Each row below holds a small network's activations on one record, seen along a few directions.
Each row is followed by the record's values for the fields LOMI, ZUGON, FUPAR, NAFI.
Other fields move the rows too, some of them a lot.
In the rows, zero is written as 500.
Random noise pushes rows far along 19 fixed directions. That doesn't count. These rows show it; they differ only by the noise:
[126 523 566 544 553 493 389 290 443 507 611 574 449 346 418 382 773 411
 452 420 583 622 376 445 318 511 190 277 778 324 548 458 268 449 490]
[593 617 629 452 608 617 489 453 500 513 244 537 536 811 598 534 573 514
 423 623 382 481 339 600 493 588 610 453 709 464 460 218 616 431 470]
[579 553 579 524 449 368 650 382 646 242 207 455 433 309 614 573 456 731
 471 439 418 458 649 481 786 551 563 579 369 595 591 819 309 493 650]
[432 605 705 452 665 431 617 506 487 300 438 508 461 257 463 572 663 363
 331 378 335 571 660 385 750 443 480 564 572 568 525 643 318 449 609]
[229 352 461 567 620 536 343 532 539 667 450 411 591 551 413 544 538 766
 631 446 470 482 466 640 583 478 437 463 697 504 663 506 301 612 407]
[368 618 334 429 738 532 500 534 366 451 596 399 430 762 498 514 559 797
 558 428 510 586 442 582 614 570 552 321 652 412 465 346 584 590 589]
[476 519 531 239 518 404 512 362 449 259 578 653 321 306 358 419 718 713
 570 615 446 699 700 400 351 357 307 601 348 464 699 358 322 272 359]
[645 382 406 478 393 495 314 593 599 707 524 358 551 602 668 689 530 429
 617 571 615 482 646 740 423 513 371 700 409 294 364 339 526 513 493]
[527 482 452 527 668 614 507 360 505 406 611 537 308 613 686 527 645 637
 658 546 407 577 514 462 339 323 360 570 429 253 388 350 740 729 485]
[332 598 573 458 510 452 575 588 392 279 247 558 601 563 428 521 397 663
 383 260 570 582 454 618 727 477 434 525 879 315 469 553 464 511 576]
[519 477 383 481 529 321 619 410 494 178 514 683 496 346 551 516 455 559
 319 348 511 567 679 523 638 465 519 443 439 475 573 663 378 503 479]
[402 448 605 427 400 502 544 431 666 477 236 547 639 412 510 392 656 796
 557 603 479 625 562 650 687 460 403 323 722 565 622 602 311 729 590]
[524 306 555 429 502 781 439 473 374 511 506 603 567 470 430 439 538 441
 510 514 482 447 306 483 284 345 655 504 738 367 649 328 656 472 414]
[635 775 657 331 698 615 612 539 473 555 444 644 533 498 703 661 460 253
 400 446 421 519 543 248 626 327 712 739 367 365 326 492 741 524 531]
[573 643 525 381 805 500 620 563 442 375 722 602 548 530 573 591 716 445
 264 302 265 644 576 534 384 437 260 576 597 323 450 288 715 596 552]
[302 475 442 462 523 623 603 221 421 324 694 655 495 448 619 323 394 700
 300 406 446 528 377 265 598 449 389 529 275 383 597 541 479 607 526]
[345 462 668 605 592 661 484 523 502 541 356 487 663 579 391 552 708 551
 485 487 320 412 504 643 405 525 273 450 785 494 505 501 455 742 502]
[348 459 617 400 509 518 495 661 563 678 355 411 482 355 542 586 469 529
 507 465 383 613 380 410 772 394 609 667 564 715 677 593 422 516 634]
[356 534 281 345 626 420 450 576 537 679 650 369 425 417 498 603 693 703
 584 538 426 643 497 510 523 645 627 283 457 841 747 487 331 459 675]
[490 424 605 692 608 456 479 517 618 570 410 350 268 425 477 577 655 376
 625 553 329 473 464 483 375 469 459 469 577 675 537 577 523 516 547]
[609 536 786 687 662 581 507 370 762 737 389 469 505 367 755 564 532 193
 512 493 379 376 519 328 591 322 504 657 404 359 345 679 598 682 480]

[451 375 495 494 536 648 595 538 496 427 582 533 533 522 182 295 521 610
 609 663 390 524 553 437 274 367 459 342 610 662 549 396 633 533 531]  LOMI=vob ZUGON=nudup FUPAR=miz NAFI=retes
[582 498 608 513 342 466 636 386 730 485 378 623 679 381 682 443 581 649
 384 533 354 564 577 578 565 496 215 523 420 540 529 639 460 830 581]  LOMI=vob ZUGON=zug FUPAR=befip NAFI=tun
[535 488 661 494 484 323 462 529 532 606 492 449 200 227 554 410 605 376
 632 415 637 662 392 438 665 242 530 514 580 354 556 684 542 590 387]  LOMI=vob ZUGON=zug FUPAR=miz NAFI=retes
[320 429 456 469 471 458 590 389 532 276 609 431 301 442 410 233 530 714
 617 667 511 746 559 367 716 392 420 348 480 614 483 455 397 504 677]  LOMI=vob ZUGON=nudup FUPAR=miz NAFI=tun
[638 642 317 333 671 547 611 576 402 272 559 609 607 535 626 704 583 589
 536 435 521 545 833 554 589 470 693 477 448 413 344 538 594 678 609]  LOMI=mabu ZUGON=nudup FUPAR=miz NAFI=retes
[311  97 244 576 433 752 308 620 433 554 659 517 755 562 492 715 225 379
 617 645 481 354 718 458 565 429 702 799 248 718 463 430 306 466 433]  LOMI=mabu ZUGON=nudup FUPAR=miz NAFI=tun
[408 735 465 590 313 506 593 596 312 415 317 525 548 642 422 610 352 328
 360 449 585 360 346 467 520 818 693 335 559 736 348 672 499 444 661]  LOMI=vob ZUGON=zug FUPAR=befip NAFI=tun
[503 765 673 312 678 608 442 513 255 626 293 482 354 776 371 469 666 642
 550 598 506 413 281 496 492 598 730 379 622 489 620 382 562 424 280]  LOMI=mabu ZUGON=fifo FUPAR=miz NAFI=retes
[322 574 387 374 405 354 311 616 489 663 259 750 673 697 723 830 582 636
 454 467 525 687 472 810 549 564 361 646 619 465 556 351 294 647 297]  LOMI=vob ZUGON=zug FUPAR=befip NAFI=tun
[712 459 365 317 519 446 573 775 592 472 492 429 497 434 471 710 530 658
 652 526 399 619 750 615 461 377 603 659 453 627 556 438 637 511 659]  LOMI=vob ZUGON=fifo FUPAR=miz NAFI=retes
[222 732 522 652 862 644 559 378 441 453 346 517 568 576 637 635 572 550
 419 261 403 411 270 394 657 631 777 228 854 503 477 665 463 643 677]  LOMI=mabu ZUGON=zug FUPAR=miz NAFI=retes
[597 586 483 401 346 579 628 410 529 548 606 432 284 491 589 372 638 576
 625 795 460 569 532 330 450 516 441 408 117 681 424 545 653 729 693]  LOMI=vob ZUGON=nudup FUPAR=miz NAFI=retes
[590 463 545 561 603 417 588 506 582 357 586 407 324 333 594 440 544 508
 585 404 487 606 549 453 712 320 572 492 531 415 451 615 594 620 577]  LOMI=vob ZUGON=dok FUPAR=miz NAFI=tun
[442 435 426 616 626 535 512 513 467 471 591 342 563 590 273 415 345 595
 495 498 414 340 490 458 548 657 619 379 511 725 572 498 417 315 522]  LOMI=mabu ZUGON=rotib FUPAR=novop NAFI=tun
[427 365 444 554 525 664 526 494 456 413 568 457 580 663 432 484 408 530
 391 624 329 374 547 469 531 595 525 542 332 726 516 425 448 479 534]  LOMI=mabu ZUGON=danoz FUPAR=miz NAFI=retes
[632 500 552 431 616 637 492 426 445 386 580 411 599 472 536 499 606 528
 498 505 506 411 658 518 752 502 697 496 491 334 441 448 417 509 504]  LOMI=vob ZUGON=nudup FUPAR=miz NAFI=tun
[598 538 536 477 396 559 467 668 541 550 200 591 771 553 463 759 276 227
 444 540 505 389 564 527 538 537 826 672 620 614 403 424 454 221 526]  LOMI=vob ZUGON=danoz FUPAR=befip NAFI=tun
[547 530 577 452 480 322 540 612 515 676 636 395 212 593 321 193 573 450
 545 710 517 662 405 475 543 440 414 296 407 708 527 436 642 530 380]  LOMI=vob ZUGON=danoz FUPAR=miz NAFI=tun
[456 494 445 695 388 386 560 421 717 391 545 546 552 488 609 525 505 191
 469 658 516 567 811 481 380 550 166 466 336 591 139 554 420 527 695]  LOMI=mabu ZUGON=rotib FUPAR=miz NAFI=tun
[669 432 733 551 409 511 536 666 630 621 323 339 551 528 317 463 456 275
 523 714 422 376 711 545 537 473 415 623 438 688 386 546 519 451 517]  LOMI=mabu ZUGON=fifo FUPAR=miz NAFI=retes
[143 400 406 455 447 488 429 343 456 460 669 442 571 458 351 287 309 766
 449 508 552 568 482 353 710 577 328 529 395 574 640 433 131 268 531]  LOMI=mabu ZUGON=zug FUPAR=zaz NAFI=retes
[583 599 530 650 791 381 571 495 707 576 371 328 415 685 688 576 515 668
 472 537 227 464 478 548 870 626 697 402 414 789 529 567 473 641 532]  LOMI=vob ZUGON=zug FUPAR=miz NAFI=tun
[702 362 527 436 516 499 387 606 309 438 569 513 496 483 396 618 597 287
 406 475 525 363 666 658 525 479 650 617 456 393 562 412 427 413 219]  LOMI=vob ZUGON=dok FUPAR=miz NAFI=retes
[395 609 534 577 730 497 565 433 507 504 630 431 476 454 399 449 376 734
 585 314 406 461 495 301 582 403 407 608 442 377 499 574 550 535 479]  LOMI=vob ZUGON=zug FUPAR=bib NAFI=tun
[481 497 512 543 658 596 447 371 254 258 469 712 364 616 680 627 617 342
 480 464 511 518 507 480 649 350 666 520 599 246 346 426 537 708 309]  LOMI=vob ZUGON=dok FUPAR=bib NAFI=tun
[290 424 394 675 417 286 498 689 496 453 455 505 325 899 430 489 212 515
 495 636 427 638 500 558 581 495 185 671 342 756 311 377 550 521 402]  LOMI=mabu ZUGON=rotib FUPAR=novop NAFI=tun
[748 703 546 344 579 258 530 567 543 545 384 236 222 509 563 461 393 688
 543 409 619 567 370 505 888 536 833 515 475 417 596 495 562 215 543]  LOMI=vob ZUGON=fifo FUPAR=miz NAFI=tun
[567 655 744 478 617 400 525 601 444 485 409 629 532 508 448 566 675 240
 404 495 450 520 711 550 637 398 404 573 531 435 350 559 462 636 262]  LOMI=vob ZUGON=zug FUPAR=miz NAFI=tun
[362 619 721 388 549 654 565 473 596 683 647 419 713  81 328 435 800 540
 544 431 387 480 582 309 373 487 303 462 526 550 634 696 348 585 698]  LOMI=vob ZUGON=rotib FUPAR=miz NAFI=tun
[434 351 446 587 356 631 500 447 474 306 517 511 364 329 571 554 457 301
 642 462 597 622 452 372 338 280 477 607 702 283 309 436 649 476 779]  LOMI=vob ZUGON=danoz FUPAR=bib NAFI=retes
[573 434 329 483 563 332 496 644 762 725 443 635 756 665 513 478 216 687
 489 494 493 596 499 669 539 417 597 440 563 606 603 374 601 492 341]  LOMI=vob ZUGON=dok FUPAR=miz NAFI=retes
[529 495 453 552 430 548 498 776 562 685 315 449 524 495 455 729 422 488
 808 523 499 455 515 525 262 427 606 607 570 678 452 650 710 607 601]  LOMI=mabu ZUGON=zug FUPAR=miz NAFI=tun

Here are new rows. What are their fields?
[574 133 433 598 493 557 402 483 495 459 610 486 664 411 490 528 473 461
 418 519 417 309 681 634 618 511 578 579 350 609 667 579 275 557 303]  LOMI=mabu ZUGON=nudup FUPAR=miz NAFI=tun
[454 526 744 275 500 633 488 413 611 742 535 458 871 443 374 169 583 706
 460 657 554 492 666 508 871 459 382 412 471 426 569 507 250 638 410]  LOMI=mabu ZUGON=zug FUPAR=miz NAFI=retes
[510 560 478 486 467 557 461 522 267 299 465 529 616 758 223 494 324 497
 463 512 642 324 649 569 451 592 491 580 511 305 328 335 459 244 316]  LOMI=vob ZUGON=nudup FUPAR=miz NAFI=retes
[470 523 485 463 554 372 433 632 338 640 564 652 446 603 506 523 482 262
 368 435 550 618 401 547 591 418 514 486 581 484 482 423 572 598 263]  LOMI=vob ZUGON=zug FUPAR=bib NAFI=tun
[477 178 573 523 380 736 492 480 418 266 661 307 455 459 557 373 466 692
 527 446 419 540 409 522 763 323 355 797 544 256 488 354 556 656 630]  LOMI=vob ZUGON=rotib FUPAR=befip NAFI=tun
[474 461 546 461 553 382 383 557 522 421 446 557 595 324 371 628 535 276
 558 497 585 542 800 521 564 405 550 615 618 459 453 470 202 193 381]  LOMI=mabu ZUGON=rotib FUPAR=novop NAFI=tun
[589 429 546 407 441 467 507 523 654 539 308 661 611 434 303 451 246 624
 595 648 425 491 534 387 341 355 652 686 416 699 720 410 467 133 296]  LOMI=vob ZUGON=zug FUPAR=miz NAFI=retes
[546 326 471 605 527 478 555 503 631 515 613 303 469 550 386 209 324 684
 548 515 509 492 447 529 601 442 461 380 533 512 537 495 620 504 550]  LOMI=mabu ZUGON=danoz FUPAR=miz NAFI=retes
[799 648 645 558 601 542 439 362 684 650 390 410 611 813 554 428 697 318
 393 694 434 387 391 708 126 780 408 281 734 378 366  71 645 207 502]  LOMI=mabu ZUGON=fifo FUPAR=miz NAFI=tun
[553 648 721 487 600 485 518 440 447 492 586 440 394 531 436 373 535 316
 370 484 462 486 407 359 537 505 429 569 473 365 424 343 552 281 423]  LOMI=vob ZUGON=dok FUPAR=miz NAFI=tun
[332 680 702 626 715 750 508 364 447 397 240 366 395 478 319 610 657 771
 886 554 371 270 532 288 446 494 679 500 589 525 480 687 395 527 527]  LOMI=vob ZUGON=zug FUPAR=miz NAFI=retes
[216 589 682 575 366 651 494 214 466 381 386 629 378 346 388 408 494 524
 694 594 604 432 519 156 342 334 331 632 342 298 386 665 365 470 434]  LOMI=vob ZUGON=danoz FUPAR=miz NAFI=retes
[501 501 368 556 476 421 505 618 626 518 371 615 604 476 636 710 299 425
 587 442 556 553 580 504 545 410 696 579 509 562 400 598 543 512 546]  LOMI=vob ZUGON=dok FUPAR=miz NAFI=tun
[400 405 570 309 346 603 435 618 307 611 574 633 641 479 273 368 618 361
 448 631 667 539 642 565 600 360 459 418 520 444 497 506 403 711 310]  LOMI=vob ZUGON=nudup FUPAR=miz NAFI=retes
[718 551 550 370 650 508 672 672 419 430 503 453 435 538 331 347 421 676
 443 362 387 520 280 503 416 442 683 434 718 544 707 427 868 388 525]  LOMI=mabu ZUGON=fifo FUPAR=miz NAFI=tun
[545 574 633 443 514 511 589 507 523 351 352 563 699 752 402 381 582 574
 388 717 430 497 772 668 745 566 391 389 517 568 340 414 384 628 429]  LOMI=mabu ZUGON=danoz FUPAR=miz NAFI=tun
